A small network was shown many inputs. Here are its activations along a few directions, one row for each input.
In each table, some parts of the input vary, and every possible input appears once, in random order.
A made-up example of a description, with smaller parts first: line(6) and (point or ring(9) or (values(2) and ring(8))).
Shared parts are said once, and a part with two or three values counts as separate values.
In the rows, zero is written as 128.

Other details of the inputs shift rows strongly along two fixed directions, in all tables alike. That doesn't count.

A family of inputs:
row 1: [127  80 113 115 103 107 129 123 112 135 108 138 103 159 144 103]
row 2: [ 43 146 141  92 107 119 126 148 117 152 149 146 167  70 135 148]
row 3: [156 127 116 170 148 148 137 103 140 103 131 147 102 145 122 128]
row 4: [119  89 144 135 102 122 129 136 120 142 115 118 129 140 123 105]
row 5: [128 105 149 145 189 138 135  86 127 115 146 138  88 113 147 164]
row 6: [161 125 144 102 195 121 124 116 115 123 162 132  92 121 151 169]
row 7: [174 135 106 117 153 126 117 118 120 114 128 150  87 149 134 123]
row 8: [168 106 118 179 152 144 143  97 140 103 132 155  92 163 123 125]
row 9: [130 111 118 101 128 116 127 149 123 149 110 118 123 134 120 109]
row 10: [168 102 138 176 165 140 141  97 143 110 125 146  96 160 111 119]
row 11: [149 220 145 139 153 151 114 122 145  93 135 111 150  96 114 146]
row 12: [131  57 118 113 114 102 147 154 123 163 108 119 123 164 120  99]
row 13: [ 91  48 135 134 111  99 148 104 138 171 132 149 151 157 145 144]
row 14: [129  95  98 108 109 114 137 151 119 147 115 127 120 147 132 112]
row 15: [149 166 159 103 182 128 112 115 116 109 172 119 114 101 153 178]
row 16: [164 208 124 120 136 143 108 139 128  98 155 120 139 115 127 146]
row 17: [149 224 125 142 139 155 116 122 142  86 142 120 147  99 126 153]
row 18: [168 217 128 106 165 146 103 150 134 112 146 112 138 100 109 143]
row 19: [114 101  94 100 101 115 134 157 118 152 110 121 127 135 132 111]
row 20: [ 95 147 142 124  85 136 126 173 129 147 129  85 180  99 112 123]
row 21: [144 128 132 156 164 145 121  90 137 109 109 145  91 130 116 116]
row 22: [189 128 112 132 149 127 133 135 128 116 146 142 105 163 126 130]
row 23: [142 108 148 111 181 100 128  87 115 115 161 203  86 150 145 144]
row 24: [105 151 119  89 128 121 119 161 139 175 168 120 186 104 127 171]
row 25: [100 167 135 128 107 135 134 149 141 130 116  92 175  98 116 130]
row 26: [103  63 132 137 104 108 149 117 129 144  86 124 124 151 130  98]
row 27: [ 91 159 108  94  81 126 120 167 120 141 121  97 164 100 132 123]
row 28: [144 132 112 159 151 148 124  90 134 101 116 154  87 133 128 123]
row 29: [ 90 149 144 117 107 131 111 143 134 162 171 121 188  97 132 169]
row 30: [ 95 150 122 126  71 139 129 173 125 140 136  94 176 102 124 129]
row 31: [ 90  83 129 128  98 112 143 124 129 145  84 115 135 133 129 101]
row 32: [125 186 136 146 168 155 113 106 156 130 176 143 161  96 120 184]
row 33: [192 111 111 131 156 122 129 118 123 114 137 155  84 173 131 123]
row 34: [172 112 134 153 137 133 115  94 116 101 132 159  79 160 139 118]
row 35: [ 91  92 122 145 111 133 145 134 138 147  98 113 138 122 112 107]
row 36: [ 99 134 121 126  78 135 125 157 120 138 127 106 155 111 130 121]
row 37: [116  55 143 140  94 113 140 136 119 151 110 120 126 157 125  97]
row 38: [109  96 121 129  90 125 122 127 112 134 110 131 115 134 140 107]
row 39: [ 95 187 113 124  97 142 127 145 136 119 119 102 168  88 129 137]
row 40: [117  91 137 144 109 117 151 129 136 136 106 115 143 146 122 112]
row 41: [166 134 148 124 164 117 111 102 134 134 181 159 133 153 139 169]
row 42: [175 111 135 156 136 133 118  97 117 102 135 157  83 163 138 119]
row 43: [171 187 145 120 156 135 105 126 129 103 143 122 125 125 119 133]
row 44: [131 194 167 116 171 149 103 121 117 106 177 109 130  70 148 186]
row 45: [106  77 122 137  74 121 140 147 117 146 119 119 137 144 134 108]
row 46: [127 115 114 114 101 117 128 141 118 132 122 123 128 142 137 115]
row 47: [160 110 115 170 154 144 134  87 135 101 121 160  81 154 127 121]
row 48: [ 92  58 121 145 114 124 145 117 132 150  84 128 112 139 119  94]
row 49: [154 207 127 149 135 151 126 126 144  90 146 119 150 112 124 152]
row 50: [142  74 118 130 100 108 145 139 120 137 127 130 121 174 136 110]
row 51: [134  75 117 105 130 106 130 134 118 152  99 131 102 153 125  98]
row 52: [177 188 127 129 141 139 114 132 128  97 157 128 128 133 128 143]
row 53: [138 126 131  98 188 106 129 109 120 127 161 195  95 132 136 150]
row 54: [ 81 153 136 109  88 136 110 157 121 145 111  93 161  85 120 115]
row 55: [ 75  72 138 119 138  95 153  94 123 139 124 186 116 133 147 133]
row 56: [167 151 127 158 143 137 133 102 137  92 134 143 114 147 133 136]
row 57: [180 129 146 133 151 121 122 120 127 112 138 133 110 161 122 121]
row 58: [112  64 130 108 104 100 131 130 114 152  95 124 113 155 133  92]
row 59: [ 88 175 110 119  96 138 123 136 132 121 107 108 157  89 134 130]
row 60: [105 178 137 132 188 142 125  94 138 106 160 184 118  85 124 165]
row 61: [129 146 119 101 125 125 126 167 129 146 124 103 149 116 113 122]
row 62: [129 146 137 114 112 123 128 162 130 136 134  97 161 125 116 124]
row 63: [125 163 120 101 118 130 129 183 134 149 133  90 170 107 107 130]
row 64: [165 117 125 156 146 128 130  81 129  94 116 159  85 161 141 122]
row 65: [ 81  80  99 142  94 132 145 127 130 145  93 127 123 126 129 105]
row 66: [131  76 134 115 116 104 129 126 116 142 105 128 110 159 130  98]
row 67: [180 147 146 129 156 126 115 118 127 107 139 132 110 151 122 124]
row 68: [145  73 101 119 113 110 146 147 121 146 121 134 113 168 131 110]
row 69: [ 73  78 146 113 128 110 149 118 119 147 122 108 133 105 160 152]
row 70: [ 74 173 128 111  99 135 122 146 135 135  98  91 172  78 121 123]
row 71: [ 88 165 139 114  89 140 114 165 125 142 122  87 173  84 116 122]
row 72: [ 85  76 120 142 107 128 146 130 135 152  90 116 130 127 115 100]
row 73: [159 140 137 167 165 149 130 105 145 106 128 136 110 134 108 127]
row 74: [159 184 153 137 148 148  98 116 126 101 139 126 119 112 119 131]
row 75: [ 75 167 101 134  92 154 135 158 141 136 118  97 171  80 116 132]
Each input here is: line(5) and (values(3) or (values(2) and line(6))).
The inputs of row 48 and row 66 match in every part but the line(5) part. If row 73 is changed in the same way as row 48 into row 66, which row does it become?
> row 57
The inputs of row 12 and row 25 match in every part but the line(5) part. If row 51 is changed in the same way as row 12 into row 25, which row does it become?
> row 70
Which other rows does row 19 become when the line(6) part takes its other values? List them by row number.
> row 7, row 14, row 22, row 33, row 68
Which other rows does row 61 become when the values(2) part takes its other values? List them by row number.
> row 33
Which other rows does row 58 become when the values(2) part takes its other values? List them by row number.
> row 1

A family of inputs:
row 76: [ 72 134  98  54 151 114 137 180 126 177 122 108 150  75 119 140]
row 77: [ 93 149 126  56  90 108 105 171 100 155 116 104 151  95 142 120]
row 78: [131  50  78 174  79 129 163 122 134 133  95 143 108 177 135 101]
row 79: [148 171 157 116 108 135 112 179 123 135 146  74 167 114 111 125]
row 80: [175 173 149 119 193 136  96  79 105  70 164 160  62 120 160 161]
row 81: [189 182 165 193 193 175 109  73 152  80 140 129 102 129 104 134]
row 82: [ 96  41 114 167 110 111 154  91 138 140 111 192 114 168 127 113]
row 83: [103  73 176 150 134 113 147  96 130 141 127 125 133 133 144 137]
row 84: [155  91 135 166 158 115 147  60 133 107 156 205  91 175 154 149]
row 85: [120 199 102 164 126 171 123 116 154 108 140 144 151 107 110 136]
row 86: [129  27  90 116 152  95 166 131 139 181 144 176 112 180 127 137]
row 87: [141  78 150 134 179 105 137  58 110 103 116 187  54 155 161 123]
row 88: [ 96 135 160  90  77 115 111 180 118 173 134  67 195 103 129 135]
row 89: [107 188 116 132 144 159 113 115 133 105 101 125 112  84 114 111]
row 90: [ 64 136 108 110  73 125 130 153 121 146 164 120 178  98 153 164]
row 91: [123  76  98 115  65 106 143 172 114 160 131 137 147 171 131  99]
row 92: [183 203 142 178 149 175 117 122 147  83 129  81 130 103 111 145]
row 93: [108 160  81 112  66 125 135 181 142 143 119 101 188 131 111 112]
row 94: [ 90  41 134 100 141 104 159 165 138 202 125  96 156 132 115 135]
row 95: [ 46 129 157 138  96 136 133 146 144 154 107  88 191  73 105 130]
row 96: [182 238 115 102 160 143  98 139 129  79 120 111 115 110 110 118]
row 97: [115  58 136 143 159 112 135  74 119 114  86 185  62 151 131  98]
row 98: [163  43 141 145 111 103 146 129 131 141  92 101 113 198 114  82]
row 99: [124 193 115  94  88 125 104 168 125 144 166 125 188 109 136 155]
row 100: [166 230 107 138 155 173 109 125 131  70 110 110  99  84 123 133]
row 101: [146  99 121  92 112 105 124 152  97 132 110 131  91 150 131  87]
row 102: [192 155 185 157 189 143 102  79 123  81 185 130  96 134 147 176]
What do these inputs look like to the network?
> values(3) and (point or ring(8))
The inputs of row 98 and row 96 match in every part but the values(3) part. If row 102 is changed in the same way as row 98 into row 96, which row does it become?
> row 80
A walk changes only the ring(8) part. It starts at row 82 and steps to row 85. List the rest of the walk in order.
> row 78, row 93, row 91, row 99, row 90, row 84
